Each row below holds a small network's activations on one input, seen along a few directions.
In each table, some parts of the input vary, and every possible input appears once, in random order.
Descriptions start from the smaller parts, as in this example, which fits no table here: line(4) and (point or (values(2) and ring(5)) or line(11)).
Shared parts are said once, and a part with two or three values counts as separate values.
(in the rows, 128 means zero)

Table:
r1: [123  51 120 137 137 133 148  80 230 149 180 119 115]
r2: [106  51 156  75 114 123 142  48 183 183 162 130 104]
r3: [106  58 171 112 136 131 174  81 181 158 186 157  69]
r4: [ 53  97 184 126 182 163 150  73 163 148 167 143  94]
r5: [194 214 134 151  96 153  88 198 104 103  74  94 172]
r6: [175 193 134 139 107 130  86 194  91  96 116  92 175]
r7: [ 53 231  83 134 111 139 136 168   8 113  85  89 113]
r8: [145 178  12 114 123 104 187 183  34  86 113 203 138]
r9: [190 133 112 151 139 118  80 153  85  95  55 118 142]
r10: [ 57  69 190 115 140 158 160  77 186 122 178 163  79]
r11: [174 151 117 144 138  83  79 153  97  93  94 117 151]
r12: [116  63 134 135 114 117 146  67 200 197 162 131 128]
r13: [172 176 117 133 130 112  88 188 101 123  93 106 183]
Question: What is each input in this table made of?
Answer: values(2) or line(5) or line(6)

Table:
r14: [ 83 169 161 117 117 162 135 137 113 131 140 114 127]
r15: [105 115 179 152 149 163 125 114 168 115 146 118 107]
r16: [164  81 177 137 131 116  93 108 212 161 151  98 148]
r17: [112 126  63 119  99 115 156 112 112 168 127 119 132]
r18: [177  55 109 126 129  92 135  94 195 150 166 147 140]
r19: [100 157 130 132  98 134 112 121 127 171 115  67 136]
r20: [150  64 130 104 125 114 146  94 162 137 141 167 110]
r21: [199 241 105 154 115 121  54 237  39  65  41  84 192]
r22: [ 61 135 175 130 158 145 120 108 114 123 128 119  99]
r23: [140  90 199 120 125 134 105 104 175 145 130 119 114]
r24: [ 98 144  98 106 117 136 178 130  95 127 158 162 112]
r25: [112  90 112 133 149 140 168 108 159 112 156 170 102]
r26: [ 74 106 108 113 161 126 164  99 101 118 139 167  93]
r27: [217 218  46 150 120  94 101 226  20  68  54 140 180]
Question: What is each input in this table made of?
Answer: values(2) and (point or line(6))
Question: Which other rows agree with r23 in the values(2) part? List them by row number.
Answer: r14, r15, r16, r19, r21, r22

Table:
r28: [ 68 172 111 142 149 141 138 138  60  99  91 135 104]
r29: [174 104 121 117 140  93 114 128 119 121 116 158 142]
r30: [ 26  61 169 108 147 154 208  50 180 182 201 156  43]
r31: [129 114  55 125 117 102 161 126 129 137 146 142 131]
r32: [140 194 132 126 104 128  93 165  90 144 103  81 169]
r33: [125  16 229 135 129 148 120  52 249 189 185 104  99]
r34: [167 110  74 133 125  99 136 130 154 151 137 131 162]
r35: [ 78  39 201 112 147 145 137  42 235 180 190 128 104]
r36: [100 161 120 141 151 135 109 140  77  96 101 107 119]
r37: [101 193 115 122  93 131 118 153  64 127 114  97 140]
r38: [177 178 152 142  82 130  64 158 117 143  89  64 173]
r39: [123 159 129 133 136 141 141 167 112  81 142 147 124]
r40: [137 157 139 149 160 133  81 144 102 110  92  96 149]
r41: [212  91 140 128 119  94  91 128 146 120 100 137 146]
r42: [101 171 115 125 137 162 169 161  90  84 135 172 113]
r43: [137 108 102 109 132  96 140 124  95 107 125 169 112]
r44: [ 43  51 178 100 142 144 169  43 211 168 198 135  70]
r45: [198 142 166 153 123 141  90 172 164  95 117 116 157]
r46: [160 155 148 141 144 139 114 171 137  96 133 136 154]
r47: [174 144 158 160 140 135  56 145 131 110  77  76 152]
r48: [101 126  41 119 118 115 190 126 110 141 137 168 117]
r49: [111 123  86 100 135 109 172 131  78 112 114 190  96]
r50: [210  95  92 142 105 106 110 124 179 148 123 109 168]
r51: [ 79 207  98 111  97 151 151 154  44 130 105 118 127]
Question: The inputs of r33 and r35 match in every part but one. If r45 is changed in the same way as r33 into r35, which row does it become?
Answer: r46
Question: What is each input in this table made of?
Answer: line(4) and (point or line(5))
Question: Which other rows does r37 become when the line(4) part takes its other values? List them by row number.
Answer: r32, r38, r51

Table:
r52: [150 134  75 123 115 100 145 134  88 138 111 147 133]
r53: [117 156 112 122 121 130 133 136  81 140 108 116 127]
r54: [142 122  72 140 136 107 147 131 107 109 120 151 125]
r55: [127 128 122 116 143 123 131 138 101 100 119 163 126]
r56: [166 142 117 124 100 127 106 150 122 119 105 117 154]
r57: [ 88 161 131 146 141 143 129 131  97 110 113 114 113]
r58: [153 150 134 125 104 135 103 153 115 121 110  96 144]
r59: [159  36 153 127 137 105 123  73 214 163 154 132 124]
r60: [127 146  93 120 116 122 135 137  90 136 102 137 134]
r61: [119 135  90 137 138 129 137 134 109 107 111 141 127]
r62: [109 147 107 137 144 135 133 135 103 111 116 120 115]
r63: [ 95 172 134 130 120 136 128 134  78 139 104 110 121]
r64: [ 66  93 144 107 132 151 181  82 159 154 184 147  86]
r65: [107  79 204 133 141 140 100  73 201 160 149  98 109]
r66: [126  58 183 126 140 135 106  77 204 163 152 104 116]
r67: [ 97  69 110 106 128 120 199  82 170 153 186 176  94]
r68: [141 152  99 129 120 118 113 151 121 130 119 117 162]
r69: [131 162 118 130 124 125 112 150 111 133 124  96 154]
r70: [ 77  85 127 102 132 141 187  81 171 152 179 167  92]
r71: [161 151 146 145 132 144 104 165 131 110 116 112 145]
r72: [147 113 102 119 140 101 140 140 101 101 127 174 123]
r73: [109 178 140 138 123 132 107 148 109 131 120  90 148]
r74: [139 167 169 152 132 151 100 163 129 107 112 106 140]
r75: [196 130 113 146 127 115 117 159 137 111 122 143 153]
r76: [137  48 169 125 137 127 111  74 214 161 148 123 125]
r77: [ 43 111 163 113 133 157 172  81 158 152 181 143  76]
r78: [160 139  79 132 118  96 121 153 120 130 127 128 158]
r79: [133 170 157 131 106 140  99 149 113 120 105  90 137]
r80: [186 128  97 127  97 105 114 151 122 120 113 128 150]
r81: [117 138 141 118 147 131 129 136  92 104 125 141 118]
r82: [ 95 155 164 126 145 138 123 134  89 102 121 135 112]
r83: [174 142 130 143 129 136 108 162 139 108 112 133 155]
Question: What is each input in this table made of?
Answer: line(4) and (values(2) or line(6))
Question: The inputs of r72 and r81 match in every part but the line(4) part. If r54 is changed in the same way as r72 into r81, which row does it become?
Answer: r62
Question: Which other rows does r66 become when the values(2) part takes its other values? List them by row number.
Answer: r64
